These are the activations of a small network on made-up records, seen along a few directions, one row for each record.
After each row come some of the record's fields: GEMA, VOG, KOM, NUM, RUFAS, NUNI, TIK.
Not every record has every field; a missing one is left out.
Other fields move the rows too, some of them a lot.
(in the rows, 500 means zero)
Strong random noise was added to every row along 9 fixed directions; ignore it. To show where, here is one row again and again, with new noise each time:
[310 450 491 469 631 595 581 448 578 734 890 434 320 702 595 570 521 715
 420 339 477 521 305 605]
[624 489 378 486 409 401 562 503 555 623 106 482 698 395 405 351 578 441
 439 544 512 560 569 493]
[538 326 478 458 438 490 753 406 560 416 686 535 504 724 510 613 552 513
 426 289 444 466 558 471]
[602 446 476 521 311 494 565 587 414 295 470 467 621 557 581 552 434 399
 434 522 507 422 566 479]
[607 545 563 413 492 390 493 429 553 504 529 491 393 807 759 496 584 526
 512 401 456 544 452 363]
[531 398 409 537 573 555 524 461 578 752 491 418 503 302 289 417 569 756
 437 241 487 528 723 385]
[485 275 433 534 243 438 767 442 465 505 747 466 592 629 554 474 583 544
 445 325 415 440 473 564]
[532 673 606 414 721 553 274 556 424 584 534 307 248 606 607 512 343 522
 634 517 732 507 527 336]
[550 385 385 380 495 488 697 592 639 483 353 586 654 552 362 578 470 409
 387 502 559 525 522 554]
[527 649 507 427 609 441 422 477 412 769 271 333 457 534 577 348 489 415
 620 655 686 538 360 537]
[322 481 420 562 356 402 506 343 704 566 661 297 262 721 392 342 449 565
 484 319 572 708 616 350]

[495 428 497 547 428 620 552 584 386 376 541 413 590 402 379 573 393 429
 438 534 596 393 618 580] | VOG is gafis, TIK is mokim
[554 626 585 590 620 529 457 294 313 505 403 442 448 501 625 511 552 450
 565 552 462 445 456 470] | VOG is zedo, KOM is von, NUM is gorun, RUFAS is masef, NUNI is fedem, TIK is todit
[673 536 636 613 345 461 322 450 343 360 523 296 423 491 546 402 526 528
 582 331 557 432 861 255] | VOG is gafis, TIK is mokim
[680 419 479 355 463 388 660 586 402 441 427 599 650 562 605 560 510 332
 583 549 558 420 421 489] | VOG is zedo, KOM is gava, NUM is sefu, RUFAS is fave, NUNI is lol, TIK is mokim
[565 518 561 420 768 554 602 337 424 618 482 457 383 616 508 610 515 461
 597 419 575 446 488 438] | VOG is zedo, KOM is gava, NUM is sefu, RUFAS is fave, NUNI is lol, TIK is vakip
[459 486 528 478 530 511 457 552 559 453 670 564 441 556 591 553 482 593
 496 462 452 518 450 460] | VOG is fezi, TIK is todit
[566 599 448 552 722 587 513 354 471 722 166 435 557 343 383 469 584 488
 430 544 539 512 526 561] | VOG is zedo, KOM is gava, NUM is sefu, RUFAS is masef, NUNI is lol, TIK is mokim
[703 431 516 303 866 542 657 414 657 514 349 658 484 585 310 685 551 471
 504 323 590 511 711 353] | VOG is zedo, KOM is gava, NUM is sefu, RUFAS is masef, NUNI is lol, TIK is todit
[577 361 522 470 615 522 666 350 534 761 665 640 564 477 563 515 832 754
 438 245 259 422 431 603] | GEMA is kamos, TIK is mokim
[428 396 282 411 394 333 729 550 600 729 353 523 681 472 385 359 520 367
 494 605 594 614 294 662] | VOG is zedo, KOM is gava, NUM is gorun, RUFAS is fave, NUNI is lol, TIK is mokim
[578 341 584 541 580 529 776 209 262 680 545 530 600 381 418 484 774 510
 638 364 413 297 488 665] | GEMA is peb, TIK is mokim
[459 725 450 576 578 418 382 324 446 766 159 354 458 450 569 283 553 428
 575 683 536 622 345 520] | VOG is zedo, KOM is ner, NUM is sefu, RUFAS is fave, NUNI is lol, TIK is todit
[432 531 486 595 449 513 499 349 566 492 458 425 430 492 373 421 537 513
 475 446 464 553 634 482] | VOG is lamig, TIK is vakip
[401 438 469 457 549 502 539 492 704 603 545 641 483 495 386 509 610 634
 420 412 387 578 456 563] | GEMA is peb, TIK is mokim
[505 502 620 591 639 643 419 411 303 514 681 425 384 354 471 543 489 630
 612 394 502 374 618 432] | VOG is fezi, TIK is todit
[456 572 439 582 328 467 358 626 589 247 490 562 495 530 639 557 386 526
 334 555 370 595 491 367] | VOG is zedo, KOM is von, NUM is sefu, RUFAS is masef, NUNI is lol, TIK is mokim
[466 508 508 615 343 428 574 314 340 473 388 398 569 456 455 348 550 303
 641 620 511 463 472 601] | GEMA is kamos, TIK is todit
[568 477 517 470 445 401 486 460 463 652 527 439 450 560 617 387 584 593
 582 383 481 501 500 388] | VOG is zedo, KOM is gava, NUM is sefu, RUFAS is masef, NUNI is lol, TIK is vakip
[474 546 508 456 733 554 613 346 365 820 482 388 437 556 581 499 566 497
 580 513 572 447 293 623] | VOG is zedo, KOM is gava, NUM is sefu, RUFAS is fave, NUNI is lol, TIK is vakip
[581 525 496 506 614 540 463 473 501 557 470 553 515 459 559 544 577 594
 430 424 414 488 520 464] | VOG is zedo, KOM is gava, NUM is sefu, RUFAS is masef, NUNI is lol, TIK is todit
[544 553 507 392 570 448 404 564 592 545 548 406 325 669 565 492 417 546
 541 399 639 590 573 302] | VOG is zedo, KOM is gava, NUM is sefu, RUFAS is fave, NUNI is lol, TIK is vakip
[429 480 498 387 668 457 504 468 671 733 542 604 425 506 417 446 602 606
 567 440 490 600 398 537] | GEMA is kamos, TIK is todit
[510 550 627 588 714 710 519 307 434 318 608 559 405 554 519 736 551 518
 456 427 361 383 570 530] | GEMA is kamos, TIK is todit
[429 436 473 556 473 590 606 470 529 401 757 556 493 647 611 657 512 558
 347 413 360 458 417 582] | VOG is zedo, KOM is gava, NUM is sefu, RUFAS is fave, NUNI is lol, TIK is todit
[456 513 389 648 428 530 536 375 540 417 477 379 446 494 418 494 453 507
 383 399 472 573 663 387] | VOG is zedo, KOM is gava, NUM is sefu, RUFAS is fave, NUNI is lol, TIK is mokim
[458 691 388 705 525 607 358 401 585 476 117 447 548 340 423 487 502 538
 219 593 360 608 584 492] | VOG is zedo, KOM is von, NUM is gorun, RUFAS is masef, NUNI is fedem, TIK is vakip
[529 446 410 598 328 464 605 469 352 494 438 444 659 390 504 432 517 406
 474 551 487 442 473 578] | VOG is zedo, KOM is gava, NUM is sefu, RUFAS is fave, NUNI is lol, TIK is mokim
[515 489 443 542 284 442 569 586 555 244 393 648 668 553 616 571 502 381
 349 643 351 511 399 575] | GEMA is peb, TIK is mokim
[405 382 484 340 458 430 667 565 553 484 662 504 460 654 366 502 391 356
 597 535 708 519 451 590] | VOG is lamig, TIK is mokim
[584 588 526 554 711 595 426 395 572 530 352 502 432 411 418 568 561 638
 404 385 441 542 679 362] | GEMA is peb, TIK is mokim
[485 516 458 486 521 479 599 415 603 346 299 574 560 564 373 551 473 291
 483 597 511 558 520 536] | GEMA is kamos, TIK is todit
[552 472 561 584 394 657 485 672 297 310 656 519 666 444 677 624 463 479
 409 610 450 299 431 693] | GEMA is kamos, TIK is todit
[470 563 543 509 565 624 338 644 566 265 806 562 350 639 708 725 380 649
 325 413 405 502 500 389] | VOG is zedo, KOM is gava, NUM is sefu, RUFAS is masef, NUNI is fedem, TIK is mokim
[648 478 573 363 653 555 552 559 435 468 514 587 518 598 620 673 507 502
 490 461 524 383 477 480] | VOG is zedo, KOM is ner, NUM is sefu, RUFAS is masef, NUNI is fedem, TIK is vakip
[501 548 562 480 605 483 384 459 444 630 713 412 309 571 630 463 507 637
 607 377 535 519 483 367] | VOG is zedo, KOM is gava, NUM is sefu, RUFAS is masef, NUNI is lol, TIK is todit
[545 405 394 300 535 492 692 678 788 328 238 800 714 576 352 692 472 328
 327 623 462 550 441 619] | GEMA is kamos, TIK is vakip
[500 352 492 326 406 339 408 772 593 553 547 534 452 344 268 365 346 567
 741 427 683 569 659 260] | GEMA is peb, TIK is vakip
[329 454 515 475 523 483 468 523 600 649 744 548 385 502 479 457 532 657
 569 431 457 559 386 541] | GEMA is peb, TIK is todit
[330 535 484 541 684 677 374 509 710 533 580 492 328 388 209 558 396 693
 399 403 523 594 689 443] | VOG is lamig, TIK is vakip
[352 571 429 540 273 333 492 355 828 547 436 394 400 837 504 287 592 454
 346 499 496 781 488 533] | VOG is gafis, TIK is todit
[325 330 416 555 494 665 676 561 465 568 738 477 569 338 300 568 429 581
 425 466 535 422 457 711] | VOG is fezi, TIK is mokim
[303 581 342 644 334 485 484 496 606 396 430 496 542 514 536 491 418 435
 292 658 387 638 339 592] | VOG is zedo, KOM is von, NUM is gorun, RUFAS is fave, NUNI is lol, TIK is mokim

Here are new rows. What are their fields?
[551 538 507 472 409 504 243 868 335 544 631 429 536 321 692 442 361 624
 546 588 592 427 430 452] | VOG is zedo, KOM is gava, NUM is sefu, RUFAS is masef, NUNI is lol, TIK is mokim
[555 526 620 429 411 429 430 592 406 421 685 562 473 656 828 508 532 511
 590 550 434 415 340 510] | VOG is lamig, TIK is todit
[417 425 450 525 461 510 640 400 570 521 475 510 548 483 282 456 540 411
 476 512 535 537 519 645] | GEMA is kamos, TIK is mokim
[594 528 559 570 468 577 450 559 298 571 427 469 622 325 611 473 582 574
 489 569 419 357 455 604] | GEMA is peb, TIK is vakip
[309 595 417 685 369 519 356 452 601 578 414 323 481 406 335 289 458 509
 419 593 544 647 552 587] | GEMA is kamos, TIK is todit
[543 569 539 487 550 479 435 441 427 540 441 396 431 538 493 440 470 427
 605 530 620 486 565 447] | VOG is zedo, KOM is gava, NUM is sefu, RUFAS is masef, NUNI is lol, TIK is todit
[568 400 415 472 379 511 480 741 616 289 404 614 668 346 341 570 412 485
 378 497 496 503 675 449] | GEMA is kamos, TIK is mokim
[822 605 585 493 535 439 400 447 483 460 163 697 681 447 750 484 782 555
 411 499 237 456 524 431] | GEMA is kamos, TIK is mokim
[597 472 538 417 601 606 712 577 302 455 401 593 724 497 591 695 500 323
 478 702 526 301 291 778] | GEMA is peb, TIK is vakip
[526 672 603 780 265 404 221 274 384 286 386 390 366 471 627 328 568 516
 560 470 307 552 697 241] | GEMA is peb, TIK is todit
[498 362 445 432 362 472 634 669 517 549 598 562 626 504 523 517 521 557
 429 489 475 457 407 619] | GEMA is peb, TIK is vakip
[600 535 614 429 576 530 484 535 474 138 534 606 453 651 575 713 372 351
 541 545 531 443 578 370] | VOG is lamig, TIK is todit
[610 364 457 207 727 438 722 599 628 648 330 725 632 503 396 609 537 462
 568 490 564 496 393 516] | VOG is fezi, TIK is vakip
[496 326 461 467 288 409 669 482 627 533 590 569 589 592 454 412 647 541
 452 375 409 522 509 586] | GEMA is kamos, TIK is vakip
[599 671 695 550 740 683 269 449 302 322 545 369 310 462 550 620 385 481
 636 514 619 376 697 352] | GEMA is kamos, TIK is todit
[396 689 584 688 802 805 412 262 417 311 429 484 346 409 362 745 438 465
 385 548 411 435 605 539] | GEMA is peb, TIK is mokim
[673 312 570 296 545 441 727 594 320 533 502 688 679 421 497 577 586 414
 715 506 538 303 413 576] | GEMA is peb, TIK is mokim
[657 377 506 292 677 520 628 606 554 566 508 643 563 526 476 639 533 601
 486 354 523 440 550 432] | VOG is zedo, KOM is ner, NUM is sefu, RUFAS is masef, NUNI is fedem, TIK is vakip
[361 645 428 476 646 630 379 693 537 672 477 479 502 497 672 576 408 577
 325 693 499 526 183 694] | VOG is zedo, KOM is gava, NUM is sefu, RUFAS is fave, NUNI is lol, TIK is vakip
[625 394 464 424 530 534 440 767 480 601 619 587 612 309 558 543 512 718
 444 383 470 421 523 449] | VOG is zedo, KOM is gava, NUM is sefu, RUFAS is masef, NUNI is lol, TIK is mokim
[490 266 444 485 144 375 545 734 483 348 778 467 530 420 403 414 360 538
 608 389 590 478 662 353] | GEMA is peb, TIK is mokim
